A small network was shown many inputs. Here are its activations along a few directions, one row for each input.
Each table varies a few parts of the input and shows all the possible inputs, shuffled.
A made-up example of a description, with smaller parts first: one of 6 places along a line, together with either a single point or (one of 2 separate values, together with one of 5 places around a ring) or one of 11 places around a ring.
Shared parts are said once, and a part with two or three values counts as separate values.

Other details of the inputs shift rows strongly along two fixed directions, in all tables alike. That doesn't count.

Table:
x1: [ -5 -35  36  50   6 -26  14  13  10 -22 -15]
x2: [-76   5  73  47  38 -35 -21  12 -13  34 -58]
x3: [ -6 -14  44  33   9 -51  -7  15  14   9 -23]
x4: [-80  18  91  65  40 -49 -38  73  -6  99 -81]
x5: [ 124   18  -33   15  -54  -23   96  -42   47 -117   14]
x6: [  68   91 -118  -85  -35   84   27  -18   14   22   48]
x7: [ 113   23  -37    7  -61  -21   90  -27   42 -116    2]
x8: [-25   8  82  46  17 -61 -41  41  14  53 -50]
x9: [ -61   39 -103 -116   19   95  -67  -40  -25   68   71]
x10: [-42 -12  47  51  20 -28  -7  16  -5   5 -27]
x11: [-94  22  94  68  43 -50 -40  60 -18  89 -81]
x12: [ 73 -69 -10   8 -25 -19  45 -20  -1 -92  25]
x13: [ 23   0 -86 -91 -22  84 -34 -20  -6  16  87]
x14: [-14 -42  22  34   3 -16  27 -40  -4 -61  -1]
x15: [-66  26  95  65  35 -65 -41  77   7  95 -70]
x16: [  56  -74  -15    7  -20   -7   46  -43   10 -109   29]
x17: [  90  -79    2   24  -41  -12   47  -15    5 -100   30]
x18: [ -64   47  -86 -115   24   95  -77    4  -29  116   42]
x19: [ 81 -65   5  11 -31 -16  28 -15   1 -87  21]
x20: [ -5 115  70  68  13 -58   7  69  39  80 -90]
x21: [  64   93 -119  -90  -38   72   20  -19   12   10   40]
x22: [ 28 -58   0  18  -7 -13  31 -46  -4 -95  16]
x23: [-106   53  -58  -80   31   94  -64   -5  -33  107   38]
x24: [ 24 -58  16  36  -3 -25  34 -26 -15 -84  -2]
x25: [  6 -57  28  41   0 -16  42 -30 -21 -78 -10]
x26: [ -45   29  -98 -111   13   88  -58  -27  -10   70   66]
x27: [-96  10  96  72  38 -40 -16  43 -23  67 -78]
x28: [-10 -13  43  32   8 -36  -2  41  -3  30 -26]
x29: [ 80 -66   1   5 -33 -16  27 -28  14 -98  29]
x30: [ -38   42  -81 -117   14   73  -67   -2  -14   90   55]
Each input here is: one of 5 places around a ring, together with either a single point or one of 5 places along a line.
Question: Start at x9 and move only the place on the ring of 5, one step at a time. The first step leads to x22. Which rows follow, in order?
Answer: x24, x11, x10
Question: Which other rows agree with x28 in the place on the ring of 5? List them by row number.
Answer: x4, x6, x11, x17, x27
Question: Start at x1 and move only the place on the ring of 5, one step at a time. The first step leads to x26. Which rows follow, in order?
Answer: x16, x18, x4

Table:
x31: [-19   0 -29 -34   5  35 -11 -10 -23  16  17]
x32: [ 23 -30 -32  -7 -14  16  40 -49   0 -78  31]
x33: [-46  13  33  14  24 -10 -23  25 -19  49 -37]
x34: [ -9   2 -33 -52   1  30 -38   0  -6  35  29]
x35: [ 19 -45  38  37  -4 -30  14   6  -6 -35 -15]
x36: [-47  50  27   6  22 -16 -31  18   2  59 -38]
x37: [-11  17 -36 -47   5  25 -31 -14  10  26  34]
x38: [  5  19 -35 -47  -3  21 -24 -12   6  19  26]
x39: [  0   5 -17 -15  -4  27  -7  19  -8  28  16]
x40: [-44  40  30  15  21 -20 -23  12   7  43 -34]
x41: [ 12  19 -36 -40  -9  32 -16  19   2  38  25]
x42: [ 11  21 -36 -41 -10  33 -17  17   3  39  25]
x43: [ 70 -53 -33 -22 -29   7  24 -27   1 -76  39]
x44: [-27  26  34  11  17 -30 -32  20  14  46 -26]
x45: [-35 -13 -27 -38  12  41 -37  -7 -13  33  37]
x46: [ 33   9  66  70  -8 -69  27  34  30 -12 -52]
x47: [ 57 -62 -36 -19 -26  11  24 -38   7 -80  53]
x48: [ 23  38 -40 -39 -11  27  -5   7  13  29  21]
x49: [ 34 -39  36  61 -10 -50  52 -28  22 -95 -11]
x50: [-62  20  43  35  28 -24 -13  10   1  32 -37]
x51: [ -1 -41  35  44   3 -26  24  -7  -8 -42 -17]
x52: [-42   1 -33 -36  14  43 -21 -14 -19  28  26]
x53: [  3  55 -42 -34  -7  35   0  -2   7  31  11]
x54: [  7   5  65  86  -1 -56  45  21  12 -27 -60]
x55: [ 28  -2  27  34  -7 -38  27  -6   8 -44 -29]
x56: [-46  36  29  14  21 -14 -18  17  -9  45 -43]
x57: [ 44 -60 -37 -22 -20  16  15 -37   8 -68  57]
x58: [-31  46  28  11  16 -22 -22  20   1  47 -42]
x59: [ -3  12 -30 -31  -6  39 -13  14  -9  36  25]
x60: [  2  54 -42 -33  -4  36   0   1   5  33  11]
x61: [  8  27 -21 -38  -1   9 -26   2   3  27   6]
x62: [-12  13 -21  -9   1  29   6  10 -13  22   9]
x63: [ 45 -66  38  46 -14 -37  34  -4  -3 -75 -11]
x64: [ 62 -21 -31 -22 -25   0  22 -30  11 -61  30]
x65: [ 39 -22 -36 -14 -19  17  39 -41  -7 -74  22]
x66: [ 45 -32 -37   0 -26  26  52 -25  -6 -66  35]
x67: [-23  12  34   4  14 -24 -39  36  -2  56 -30]
x68: [-29 -43  81  86  19 -60  19  11   0 -28 -45]
x69: [-11 -20 -11 -21   3  21 -20  -3 -14  11  20]
x70: [-13 -27  -8 -13   4  18 -16  -6 -10   3  22]
x71: [-36  49  22  26  15  -7  -1  30  -1  52 -41]
x72: [-19  -8  73  74  12 -61  21  10   4 -23 -60]
Question: Describe the family of inputs behind these rows.
Answer: one of 6 places around a ring, together with either one of 2 separate values or one of 5 places along a line
Question: The inputs of x43 and x65 match in every part but the place on the ring of 6. If x41 is changed in the same way as x43 into x65, which row does it become?
Answer: x71
Question: The inputs of x54 and x59 match in every part but the place on the ring of 6. If x50 is changed in the same way as x54 into x59, which row does it become?
Answer: x45
Question: Change only the place on the ring of 6 in x67. List by row number the other rows that result.
Answer: x31, x35, x56, x58, x64
Question: Change only the choice among 2 separate values in x48. List by row number the other rows that result.
Answer: x46
